These are the activations of a small neural network, seen along a few directions. Each row is one input.
In each table, some parts of the input vary, and every possible input appears once, in random order.
A made-up example of a description, with smaller parts first: one of 4 places along a line, together with either a single point or one of 9 places around a ring or (one of 2 separate values, together with one of 8 places around a ring).
Shared parts are said once, and a part with two or three values counts as separate values.

Other details of the inputs shift rows strongly along two fixed directions, in all tables alike. That doesn't count.

Table:
r1: [ -17  -15   63  -43   22   48   -9 -108   15   41    2  120]
r2: [-30  30  58 -23  46  36  -7 -79  -1 -10  -2  78]
r3: [ 19 -66  51  33 -28  25  51 -47   8  51 -17  70]
r4: [  2  20 -70  26 -37 -37 -19  70 -16  -4  26 -99]
r5: [ -5  61 -19 -58  71  -9  -3  40 -27 -62 -21 -36]
r6: [-20  -3   4  26 -27   0  22 -18 -23  21   4   6]
r7: [-11 -10  40 -35  53  32 -33 -48  51   0 -15  79]
r8: [ 34 -66  45  68 -99   5  63 -42 -10  69  22  33]
r9: [ 26 -30  -2  12 -25 -14  13  45   8   8   0 -18]
r10: [-33   6  43 -30  38  38 -44 -70  31  -4   3  77]
r11: [-29  63 -17 -44  53  -5 -41  35 -19 -69   9 -37]
r12: [-37  42  28 -29  57  21 -43 -32  10 -40   5  37]
r13: [ 14   6   0  32 -35 -11  30  -2 -24  -6  18 -29]
r14: [-31  54 -20 -60  40  -5 -45  46 -32 -54   1 -35]
r15: [ 10  16 -65  21 -19 -43  27  74 -32 -12 -15 -94]
r16: [ -7   3  43 -43  55  33  -7 -66  24   5 -26  80]
r17: [-23  33 -34 -52  61  -3 -38  61 -13 -58 -26 -36]
r18: [-40  45  15 -57  53  24 -25 -30 -19   1  -1  41]
r19: [-14  57 -39 -62  65 -10 -19  44 -22 -25 -21 -35]
r20: [-35 -19  31  17  -5  18  -5 -28   9  24   9  50]
r21: [  1 -26 -16  32 -17 -16  11  39  14  14  -4 -17]
r22: [-27  48  -6 -42  36  12 -31 -36 -13 -31  -7   4]
r23: [ -4  26  12 -62  50   7   5  16 -23 -21 -27  13]
r24: [ 50 -55   1  94 -70 -23  34  12  39  27  15 -25]
r25: [ 62 -80  11  56 -79  -6  54 -38  30  79   7  25]
r26: [ 14 -28  -4  18  -9  -5   1  22  29  35   6   6]
r27: [ 36 -56   1  21 -36  -3   3 -10  46  42   8  20]
r28: [   1   21  -65   24  -43  -30   10   52  -57  -29    1 -103]
r29: [ 30  -1  -7  36 -16 -17  32   5   2  -3  -7 -28]
r30: [ -7 -22 -12  33 -40  -2  -3  15 -12  -1  10 -25]
r31: [ 31   9 -50  24 -15 -41   6  87   0 -39   7 -95]
r32: [  40  -61  -21   68 -100  -18   12  -10   24   52   36  -24]
Each input here is: one of 4 separate values, together with one of 8 places around a ring.
Q: The inputs of r11 and r5 match in every part but the choice among 4 separate values. If r20 is changed in the same way as r11 into r5, which row does it become?
A: r15
Q: Which other rows does r18 become when the choice among 4 separate values takes its other values? List them by row number.
A: r4, r19, r26
Q: Which other rows does r28 become when the choice among 4 separate values takes its other values? List them by row number.
A: r3, r17, r30

Table:
r33: [ 20 -17 -20   6  -6 -12  12  28  -9  -2 -17 -20]
r34: [  1   9  24 -35  25  19 -21 -14  12  -9   1  27]
r35: [-27  48  12 -82  72   5 -39   9  -2 -57 -21  15]
r36: [-34  43   0 -76  88  25 -43  14 -11 -37 -28  11]
r37: [ 19 -46   3  36 -62 -20  26   2  17  42   7   3]
r38: [  9  -7 -49  24 -41 -34  11  39   6   5   6 -65]
r39: [ 17 -47   4  68 -47  -4  18   4  24  26  10   1]
r40: [ 22   6 -13  -6  -8  -6  -2   5  -1 -13   9 -23]
r41: [ -1  13  -7   5   5 -13  16  16   4  -4  -3 -20]
r42: [-11  16  25 -26  29  -1   5  -1   1  -5 -13  29]
r43: [-16  48 -40 -60  44  -8 -34  21 -18 -30  -2 -26]
r44: [  2  34 -60 -18  23 -19  -8  39 -23 -38 -15 -74]
r45: [-13  13  23 -37  37  13 -12 -18  20 -23  -9  28]
r46: [ 26 -31   4  57 -44  -9  45 -14   6  33  18  -5]
r47: [ -6  22   8 -27  41  12 -26 -25  12  -8  -4  31]
r48: [-15 -31  44 -25  22  24  -4 -39  17  26  -3  90]
r49: [ 26 -52  13  53 -54   0  27   5  16  17  16  -2]
r50: [-22  31 -57 -26  21 -19 -26  68 -20 -40  -2 -65]
r51: [-36  28 -10  -2 -25   2  -7 -25 -46  -3  17 -12]
r52: [-29  33  -3  20 -19   1 -11 -29 -33 -15  12 -14]
r53: [-21   8  -2 -29  28  10 -13 -23   4  -2   3  23]
r54: [ 16  -2  -7  -8   1   4  -2   9   0  11 -13 -10]
r55: [ -8  37 -33  41 -53 -26  25  16 -63 -12  23 -78]
r56: [  4 -26  38  24  -8  15  18 -13  10  35  11  35]
r57: [ -6   4  15 -34  30   6  -3  -5   4  -5 -30  26]
r58: [ 12 -31  37  18  -5   6  29 -17   7  27   2  51]
r59: [-11   6   8 -27  35  12  -1 -12  13  -5 -27  20]
r60: [ -6  43 -58 -40  14 -22 -35  59 -18 -26   1 -70]
r61: [ 21 -18 -43  37 -33 -19  19  53 -11  -4  -9 -65]
r62: [ 10 -36  28  25  -6   7   3 -22  25  21  -1  52]
r63: [-15 -22  53   1  25  34 -19 -42  32  24   1  77]
r64: [-7  3  3  8 11  1 12 22 -6 -6  1 -3]
r65: [-10  -2 -18  -8  -1  -3 -18  27  -2   5   9 -20]
r66: [ 12 -38  38  17 -18  19   4 -18  21  20  14  33]
r67: [  8   0 -24  28  -8 -13  -2   1  10  -5   7 -26]
r68: [ -6  28  16 -36  44  13  -3 -19  -6  -4  -1  32]
r69: [  5 -20   6  57 -75   2  37 -41 -37  30  10 -11]
r70: [ -2 -21  50 -11  18  31   4 -64  23   8   7  72]
r71: [  7 -28  33  22 -14   0   5 -26  31  24  -6  45]
r72: [ 11  16  -7  -3   2  -7   3  22  -7   4   4 -20]
r73: [ 33 -36   3  55 -52  -6   9  -5  26  40  13  -3]
r74: [ 38  -4 -50  24 -35 -25  18  33 -14   4  -4 -68]
r75: [-34  37  27 -23   5  22 -13 -49 -37 -29  12  19]
r76: [ 13 -10   2  -8   2  -5  -2  16   1 -19   1  -1]
r77: [  4   0 -18  24  -9 -17  -2  12  23  -4  -4 -24]
Q: What do these inputs look like to the network?
A: one of 5 separate values, together with either a single point or one of 8 places around a ring
Q: The inputs of r34 and r73 match in every part but the choice among 5 separate values. If r49 is changed in the same way as r34 into r73, which row does it become?
A: r39
Q: Which other rows does r62 become when the choice among 5 separate values takes its other values? List them by row number.
A: r33, r48, r58, r76
Q: Which other rows does r45 become when the choice among 5 separate values takes its other values? List them by row number.
A: r38, r41, r59, r77
